These are the activations of a small network on made-up records, seen along a few directions, one row for each record.
Here are examples, each followed by its value of one field, Par.
Records without Par are marked absent.
Other fields move the rows too, some of them a lot.
(in the rows, 500 means zero)
Random noise pushes rows far along 11 fixed directions. That doesn't count. These rows show it; they differ only by the noise:
[473 657 360 555 658 538 550 583 337 487 621 579 320 484 379 588 646 274
 751 774 603 409 645 412]
[397 385 494 552 420 637 304 331 422 454 357 548 584 456 547 357 255 625
 687 448 691 579 341 518]
[258 516 572 576 758 625 564 695 550 547 499 419 787 574 499 524 523 653
 617 533 314 520 428 415]
[428 530 650 507 611 604 605 612 491 667 520 342 713 473 539 662 433 674
 318 417 422 545 397 439]
[526 408 727 636 458 602 542 512 559 574 532 423 542 646 440 605 131 186
 294 437 439 477 252 496]
[566 629 469 669 664 523 530 472 487 462 476 544 613 396 429 519 594 578
 625 668 500 438 439 530]
[602 464 795 535 532 550 689 544 563 493 399 506 573 397 305 373 613 580
 341 481 495 665 432 434]
[618 709 285 596 486 376 330 427 398 480 509 548 575 535 492 500 525 495
 524 438 375 581 496 596]
[795 273 723 507 372 195 466 475 425 420 558 611 465 509 530 222 546 263
 600 492 774 349 517 495]
[292 579 575 636 687 675 655 721 287 498 506 517 444 546 524 649 766 376
 663 640 418 530 552 385]
[526 414 634 636 410 474 528 538 320 438 450 502 412 491 618 532 647 380
 470 490 594 436 498 490]
[552 575 423 576 452 598 494 403 495 418 446 536 429 546 340 480 414 339
 419 487 387 666 394 514]
[353 166 591 366 357 597 615 526 697 461 504 220 367 421 442 527 312 553
 171 532 768 265 532 327]

[472 545 564 493 723 436 600 591 753 447 507 524 747 427 368 268 666 727
 579 555 353 408 561 475]	h6
[321 440 494 640 513 437 395 631 479 456 511 498 530 604 657 540 528 465
 686 550 543 257 555 499]	h1
[528 547 467 431 611 545 576 548 390 684 672 417 553 536 632 801 383 434
 481 581 530 419 460 478]	absent
[492 718 434 554 664 610 545 435 589 598 554 517 534 392 335 647 407 577
 494 653 504 561 476 553]	h8
[448 277 726 477 505 631 745 561 697 406 413 373 443 462 431 405 548 498
 309 544 504 414 457 382]	h8
[591 644 344 626 455 300 279 453 484 531 495 419 663 500 608 517 513 682
 427 370 420 359 542 602]	h5
[558 475 568 530 507 569 586 446 429 494 433 437 631 479 666 530 603 646
 336 374 363 498 327 517]	h6
[660 539 416 322 459 545 651 412 412 562 656 505 209 407 510 696 482 340
 410 564 661 521 535 480]	h3
[433 458 633 376 582 693 608 509 563 630 549 471 584 481 448 547 257 547
 505 493 556 523 378 380]	h1
[838 445 582 665 445 360 571 356 498 332 489 664 392 448 406 390 629 241
 605 681 591 450 400 607]	h5
[360 111 679 233 447 572 617 587 508 597 587 276 704 640 787 510 314 608
 368 234 460 533 322 371]	h5
[501 440 654 424 456 603 607 447 433 549 482 491 498 454 673 536 464 511
 418 352 495 639 411 534]	h7
[412 824 139 547 552 503 389 554 454 521 683 535 284 650 381 709 403 155
 553 580 363 381 685 483]	h2
[691 505 521 316 454 464 681 526 288 567 696 493 282 543 667 698 611 233
 375 438 480 584 502 464]	h3
[591 737 419 422 298 321 307 543 373 606 485 580 326 423 288 371 659 603
 374 410 655 687 812 494]	h4
[531 502 260 418 602 469 635 467 523 370 572 519 279 420 401 505 764 400
 679 819 632 425 667 424]	h2
[483 487 410 558 417 639 563 403 707 345 398 408 391 525 303 465 458 447
 188 508 329 475 412 486]	h6
[484 474 828 604 362 521 451 563 457 617 406 439 583 504 559 553 329 520
 235 259 540 499 418 502]	h2
[578 214 790 474 395 594 607 395 580 419 441 561 371 533 461 283 293 221
 520 472 625 489 333 471]	h8
[537 558 422 700 517 680 534 344 390 342 439 609 445 530 577 531 511 287
 589 509 359 526 307 558]	h9
[384 503 719 336 434 717 642 561 379 670 523 518 291 479 463 566 400 347
 410 387 616 761 569 406]	h7
[714 519 368 328 563 524 686 360 778 454 620 458 466 446 273 519 340 444
 342 632 469 450 403 460]	h1
[633 439 572 333 560 499 748 484 672 460 569 506 493 389 378 355 670 581
 390 559 479 486 521 420]	h4
[494 549 448 568 386 428 387 519 509 499 425 459 463 520 440 568 494 534
 334 453 453 564 561 576]	absent
[558 269 518 448 429 550 632 385 569 311 522 543 253 487 467 411 497 214
 539 634 672 470 464 466]	h9
[636 513 435 451 466 580 632 448 368 499 588 511 363 518 550 583 547 281
 453 514 491 539 424 430]	h7
[331 470 564 611 409 619 393 524 438 486 344 545 424 545 441 525 437 478
 529 493 536 660 509 534]	absent
[619 435 735 461 517 321 440 509 624 562 547 592 551 357 304 222 426 559
 638 548 835 407 638 473]	h9
[601 365 627 512 400 678 707 396 738 353 373 423 329 329 261 436 455 549
 181 599 622 450 392 422]	h3

Which value of Par does each new row have?
[751 575 180 516 463 341 449 223 757 320 491 405 661 400 603 491 482 704
 270 432 268 382 365 725]	h7
[523 670 188 582 519 374 305 425 599 356 452 612 481 511 251 353 573 534
 717 670 431 648 578 611]	h5
[429 553 426 588 398 502 454 427 522 541 509 433 431 505 601 718 406 461
 286 432 469 508 491 616]	h8
[658 585 366 487 534 402 549 456 713 468 535 425 603 509 359 528 464 529
 248 479 230 472 449 549]	absent
[629 636 302 457 639 345 585 502 675 580 648 277 672 424 569 699 592 737
 262 510 347 278 561 532]	h5
[329 595 536 425 599 678 606 600 438 546 497 539 391 501 420 543 560 440
 582 538 450 754 562 456]	h7
[230 304 691 388 450 704 517 543 474 675 439 330 521 465 706 629 289 676
 439 403 706 549 461 446]	h8
[280 273 501 588 427 564 386 515 512 391 381 444 471 531 599 510 428 552
 607 624 679 390 486 512]	absent
[722 532 728 344 604 514 663 482 192 760 596 546 574 252 627 629 606 692
 629 543 803 633 440 465]	h5
[425 286 257 415 319 502 338 335 572 297 373 458 483 551 588 376 418 617
 501 469 553 566 453 545]	absent
